A small network was trained on invented records. Each row is its activation on one of them, seen along a few directions.
Each row is followed by the record's values for the fields Y, H, K, L, G, S, M, P.
A field that a record lacks is written absent.
Other fields move the rows too, some of them a lot.
Random noise pushes rows far along 4 fixed directions. That doesn't count. These rows show it; they differ only by the noise:
219  81  -138  -7  75  3  85  434  298  -103  110  172  428  -88  -460  97  -183  453  -74  -207  -137  267  -101  -96
500  -88  -282  79  109  -55  62  255  253  -266  -180  -367  467  193  -565  -81  -438  820  -171  -57  -392  330  435  -16
-208  46  102  -169  271  -31  61  -9  -58  389  277  175  -278  -397  -188  65  73  -349  208  111  297  -31  -332  72
92  -16  -7  5  60  68  101  63  -31  320  288  151  232  -382  -251  -216  -85  -185  52  24  -17  41  -138  94
186  -144  -94  -54  251  -93  19  -216  -109  107  -135  -513  -176  -13  -340  -124  -267  157  76  261  -48  46  343  140
281  37  -76  16  -192  89  12  -20  -100  -35  -41  -107  310  -182  -318  -72  -212  -10  47  -50  -113  -25  0  -19

-44  -56  16  -147  140  -244  61  195  401  24  -131  57  -118  153  39  80  308  74  9  89  -77  391  68  -135 -> {Y: y1, H: h1, K: k3, L: l2, G: g2, S: s2, M: m1, P: p2}
212  128  -88  129  -462  -55  -7  -151  16  -247  -179  -16  374  54  24  54  -25  71  43  -157  -251  -155  -118  -197 -> {Y: y3, H: h1, K: k3, L: l2, G: g2, S: s1, M: m1, P: p2}
-101  142  -210  96  -88  -197  -184  -145  83  -118  -121  -108  24  193  124  358  -78  129  70  19  -26  -102  -80  -164 -> {Y: y1, H: absent, K: k5, L: l1, G: absent, S: s1, M: m2, P: p1}
393  325  -204  123  -589  -73  -193  96  142  -708  -582  -83  485  437  -35  331  -23  318  -62  -314  -380  34  44  -449 -> {Y: y2, H: absent, K: k3, L: l2, G: g2, S: s1, M: m2, P: p1}
-9  -423  -9  191  186  -60  108  -323  -83  402  144  -240  -76  58  404  -458  112  -41  -112  238  -190  75  494  143 -> {Y: y1, H: absent, K: k3, L: l3, G: absent, S: s2, M: m2, P: p2}
-5  -316  128  -19  308  152  301  351  113  210  279  227  43  -18  105  -334  242  131  -285  -78  -53  279  196  178 -> {Y: y3, H: h2, K: k3, L: l3, G: absent, S: s2, M: m2, P: p2}
167  17  -117  168  -413  294  -18  -240  -275  -279  -133  -183  233  15  259  -88  -122  -27  -83  -151  -95  -255  186  7 -> {Y: y3, H: absent, K: k3, L: l2, G: g1, S: s2, M: m2, P: p1}
523  166  -230  138  -652  54  -58  85  73  -547  -378  -364  540  150  -360  47  -369  470  -140  -221  -241  59  180  -170 -> {Y: y1, H: absent, K: k3, L: l2, G: g1, S: s2, M: m1, P: p1}
-82  339  -23  146  -495  18  -180  185  75  -55  349  732  555  -303  17  160  43  -430  75  -446  15  -80  -693  -276 -> {Y: y1, H: absent, K: absent, L: l2, G: g2, S: s2, M: m1, P: p1}
-403  -127  326  -146  284  -32  101  -120  -143  508  179  304  -436  -155  365  -138  528  -584  75  219  185  4  -200  85 -> {Y: y2, H: h1, K: k3, L: l3, G: absent, S: s1, M: m2, P: p2}
221  41  -82  312  -482  201  -19  -116  -63  -212  97  155  648  -146  88  -140  -37  -44  -70  -253  -292  -148  -157  -146 -> {Y: y3, H: absent, K: k3, L: l2, G: g2, S: s1, M: m1, P: p2}
326  -190  11  149  -261  107  60  -249  -187  -26  -175  -86  306  66  246  -414  103  -245  -78  -29  -391  7  380  27 -> {Y: y2, H: h2, K: k3, L: l2, G: g2, S: s2, M: m2, P: p2}
-140  25  178  -131  -190  76  -34  -122  -213  -272  -262  26  -240  162  263  314  314  -184  67  -115  103  -215  -179  -197 -> {Y: y3, H: h2, K: k3, L: l3, G: absent, S: s1, M: m2, P: p2}
-156  -195  64  -175  515  -59  -6  150  142  -38  -188  -72  -431  127  171  244  276  307  8  49  37  196  172  30 -> {Y: y2, H: h1, K: k1, L: l1, G: absent, S: s1, M: m1, P: p2}
-134  53  54  -48  56  -82  -41  -8  -80  2  59  51  -187  -2  -111  91  14  86  43  17  64  -7  -222  7 -> {Y: y3, H: h1, K: absent, L: l3, G: absent, S: s1, M: m1, P: p2}
-78  247  -95  -44  -336  116  -161  179  -22  -608  -200  50  79  217  67  573  37  350  -18  -324  63  -127  -327  -376 -> {Y: y3, H: absent, K: k3, L: l3, G: absent, S: s1, M: m1, P: p1}
59  -75  205  -25  -220  599  20  -282  -636  140  10  -75  -58  -435  137  -344  7  -759  58  33  212  -349  49  249 -> {Y: y2, H: h1, K: k1, L: l2, G: g1, S: s2, M: m1, P: p3}
-338  201  -94  -133  44  -397  -219  -353  -111  214  142  26  -401  -104  94  266  -72  -341  370  170  201  -231  -381  -71 -> {Y: y1, H: h2, K: absent, L: l1, G: absent, S: s2, M: m1, P: p1}
193  6  -91  271  -472  123  -209  -365  -350  -153  67  -147  364  -63  -48  -80  -358  -158  53  -98  -122  -293  -24  -114 -> {Y: y1, H: absent, K: absent, L: l3, G: absent, S: s2, M: m1, P: p1}
-140  -103  -139  194  249  85  53  331  334  142  418  516  494  -39  29  -96  -146  473  -141  -297  -222  239  -32  136 -> {Y: y2, H: h1, K: absent, L: l1, G: absent, S: s2, M: m2, P: p2}
-212  85  157  -114  209  293  130  327  36  -77  276  304  -164  -316  -38  113  129  -80  -91  -137  395  -79  -348  159 -> {Y: y3, H: h2, K: k3, L: l2, G: g1, S: s1, M: m1, P: p1}
74  115  124  -127  -454  416  -12  412  0  -475  -207  436  269  -93  192  380  237  8  -37  -561  77  -39  -226  -174 -> {Y: y2, H: h2, K: k1, L: l2, G: g1, S: s2, M: m2, P: p2}
-137  -55  -111  -74  577  -372  57  -26  245  148  1  -404  -445  170  -124  47  -83  302  -54  287  169  81  255  121 -> {Y: y1, H: h2, K: k3, L: l2, G: g1, S: s1, M: m2, P: p1}
207  -270  -61  140  128  249  182  146  -106  172  281  -213  292  -148  -106  -627  -185  224  -312  100  -173  61  307  324 -> {Y: y3, H: h2, K: k3, L: l3, G: absent, S: s1, M: m1, P: p1}
-342  -244  3  91  517  -30  140  66  245  356  553  376  -149  -130  249  -196  225  69  45  -57  -24  163  -106  99 -> {Y: y3, H: h1, K: k3, L: l2, G: g2, S: s2, M: m1, P: p2}
17  17  102  -22  -204  44  -105  -213  -144  -312  -346  -42  -173  178  424  209  256  -150  70  2  -55  -134  44  -182 -> {Y: y3, H: absent, K: k3, L: l1, G: absent, S: s1, M: m2, P: p2}
110  126  -55  -18  371  -47  169  568  362  -12  401  302  203  -169  -636  -28  -318  485  -180  -136  96  303  -159  150 -> {Y: y3, H: h2, K: absent, L: l2, G: g1, S: s2, M: m1, P: p1}
446  40  -137  55  -600  -81  -126  -351  -147  -277  -494  -634  304  227  -191  -97  -291  66  95  217  -327  -126  277  -207 -> {Y: y1, H: h1, K: k3, L: l3, G: absent, S: s1, M: m1, P: p1}
10  -175  64  196  -251  356  2  -361  -362  377  225  -34  129  -382  41  -408  -56  -555  111  91  8  -219  4  269 -> {Y: y2, H: h1, K: k5, L: l2, G: g1, S: s2, M: m1, P: p1}
-57  148  -64  -102  -226  -108  -76  121  277  -412  -159  205  158  168  158  429  47  180  88  -276  -29  6  -203  -298 -> {Y: y1, H: h2, K: k3, L: l1, G: absent, S: s2, M: m2, P: p2}
121  -199  -44  14  251  -6  72  87  -43  118  -44  -289  17  143  -10  -347  -1  263  -265  278  -204  264  396  151 -> {Y: y2, H: absent, K: k3, L: l3, G: absent, S: s1, M: m1, P: p1}
-124  -29  89  -242  237  -513  80  -299  66  355  -189  -227  -516  71  74  7  213  -348  122  412  130  110  131  27 -> {Y: y1, H: h2, K: k3, L: l2, G: g2, S: s2, M: m2, P: p2}
184  -28  20  51  -393  232  93  -19  -135  -186  78  76  413  -202  -105  -164  -41  -212  -67  -242  -81  -131  -152  16 -> {Y: y3, H: h2, K: k3, L: l2, G: g2, S: s2, M: m1, P: p2}
234  102  -61  86  -587  -118  -179  -334  -157  -94  -369  -96  137  82  207  144  82  -312  246  18  -245  -240  -22  -159 -> {Y: y2, H: h1, K: k5, L: l2, G: g2, S: s1, M: m2, P: p2}
23  -55  -142  228  132  -8  -107  -64  23  -7  68  -9  249  133  13  35  -286  366  -61  -53  -179  -32  145  15 -> {Y: y2, H: absent, K: absent, L: l1, G: absent, S: s1, M: m2, P: p1}
-228  61  141  -180  577  133  144  252  42  153  323  147  -436  -268  -347  32  18  -114  -11  72  453  107  -214  199 -> {Y: y2, H: h2, K: k3, L: l2, G: g1, S: s2, M: m1, P: p3}
108  258  69  31  -807  324  -52  283  -18  -476  -73  476  566  -51  194  391  95  -80  -58  -522  42  -143  -434  -429 -> {Y: y1, H: absent, K: k3, L: l3, G: absent, S: s2, M: m2, P: p1}
-361  36  103  -48  382  -12  -6  163  -24  376  442  333  -147  -150  -141  -37  -31  -153  39  -23  251  -81  -317  114 -> {Y: y2, H: h2, K: absent, L: l3, G: absent, S: s1, M: m2, P: p3}
64  196  -76  -48  -281  -142  2  119  180  -245  -54  183  246  -37  11  314  50  86  -32  -122  -26  120  -294  -255 -> {Y: y1, H: absent, K: k3, L: l1, G: absent, S: s2, M: m1, P: p2}
-244  -138  75  -9  217  -73  -44  89  102  69  72  36  -243  136  115  93  25  275  -39  9  108  50  43  64 -> {Y: y1, H: h1, K: absent, L: l3, G: absent, S: s1, M: m2, P: p2}

Which values does each new row have?
89  -248  -44  -13  83  -128  126  20  116  87  -105  -232  -45  233  176  -183  22  356  -156  154  -179  230  429  67 -> {Y: y1, H: h1, K: k3, L: l3, G: absent, S: s2, M: m2, P: p2}
80  -23  -82  206  77  -195  132  183  323  438  531  475  442  -312  111  -396  150  -51  -29  55  -309  216  -187  -1 -> {Y: y3, H: absent, K: k3, L: l2, G: g2, S: s1, M: m1, P: p2}
98  -80  15  32  116  223  51  -28  -114  -165  49  -96  3  -41  -100  -67  -129  123  -82  52  4  69  102  44 -> {Y: y3, H: absent, K: k3, L: l1, G: absent, S: s2, M: m1, P: p1}
-97  -211  -152  11  717  -348  55  112  302  417  347  -79  -169  109  -96  -265  -275  552  18  301  -155  211  305  235 -> {Y: y3, H: h2, K: absent, L: l1, G: absent, S: s1, M: m2, P: p1}
124  59  -271  95  -133  0  -135  390  232  -511  -71  -15  337  371  -115  268  -318  827  -175  -422  -174  107  123  -179 -> {Y: y1, H: h2, K: absent, L: l3, G: absent, S: s2, M: m2, P: p1}
143  -42  -193  260  -81  -20  -79  -24  105  -352  -50  -67  398  274  -68  81  -300  591  -91  -323  -294  -108  155  -86 -> {Y: y3, H: h2, K: absent, L: l2, G: g2, S: s1, M: m2, P: p2}
-107  179  85  -90  -216  207  -15  146  5  -509  -130  255  -34  19  -83  455  173  77  33  -403  150  -15  -426  -217 -> {Y: y3, H: h1, K: k3, L: l2, G: g2, S: s2, M: m1, P: p2}
22  -35  -140  173  182  -2  135  237  265  491  591  471  543  -313  -205  -310  -196  28  -14  40  -207  218  -184  186 -> {Y: y2, H: h1, K: k5, L: l1, G: absent, S: s2, M: m1, P: p1}
-541  -215  -2  -15  672  -146  1  -198  25  335  269  -102  -616  174  273  16  150  134  117  193  157  -77  44  72 -> {Y: y3, H: h1, K: k3, L: l3, G: absent, S: s1, M: m2, P: p1}
436  30  64  179  -571  -17  24  -271  -232  304  -4  110  509  -346  170  -605  167  -725  19  211  -401  -33  11  26 -> {Y: y2, H: absent, K: k3, L: l2, G: g2, S: s1, M: m1, P: p2}
-21  200  209  -117  -711  60  -42  33  -53  -62  -201  363  297  -103  263  141  443  -630  88  -124  -13  -104  -448  -330 -> {Y: y1, H: h1, K: k3, L: l3, G: absent, S: s1, M: m2, P: p2}
120  68  95  -239  -137  -222  -47  -145  -181  -75  -231  -290  -384  -60  -85  125  136  -328  148  255  135  -112  -93  -58 -> {Y: y3, H: h2, K: k3, L: l3, G: absent, S: s1, M: m1, P: p2}
-146  -129  113  -198  254  180  91  -2  -189  -132  9  -74  -338  -49  9  47  89  2  -66  85  178  51  -11  158 -> {Y: y3, H: h2, K: k3, L: l1, G: absent, S: s2, M: m1, P: p2}
170  -65  -22  193  -358  128  -232  -268  -359  -135  -66  -137  189  -78  65  -44  -102  -156  48  -74  -152  -216  1  -38 -> {Y: y2, H: absent, K: absent, L: l3, G: absent, S: s1, M: m1, P: p2}
-168  25  175  -250  -142  76  23  320  94  -221  -35  289  -194  17  227  359  315  -64  13  -227  255  20  -257  -178 -> {Y: y1, H: h2, K: k3, L: l3, G: absent, S: s2, M: m2, P: p2}
147  -3  7  83  -193  244  121  356  114  -13  177  181  480  -176  -15  -285  -63  82  -247  -174  -47  24  2  113 -> {Y: y1, H: h2, K: k3, L: l2, G: g1, S: s1, M: m2, P: p1}
-106  -167  -40  106  -130  119  -210  -456  -412  -108  -148  -289  -170  132  129  86  -137  20  125  -70  -48  -228  119  36 -> {Y: y2, H: h1, K: absent, L: l3, G: absent, S: s2, M: m1, P: p2}
-232  3  20  -114  500  -200  -112  94  177  -207  -157  -172  -527  251  -329  404  -66  510  28  18  196  182  -23  40 -> {Y: y2, H: h1, K: absent, L: l2, G: g2, S: s1, M: m1, P: p2}
132  182  -145  20  -339  -35  -210  -453  -289  -517  -480  -421  -81  373  -63  322  -419  245  151  -20  -78  -297  151  -132 -> {Y: y3, H: h1, K: absent, L: l1, G: absent, S: s2, M: m2, P: p1}
396  -109  -283  327  -422  -163  -208  -537  -208  -60  -289  -365  360  240  224  -210  -270  91  101  19  -565  -129  489  -56 -> {Y: y2, H: absent, K: absent, L: l2, G: g2, S: s2, M: m2, P: p2}
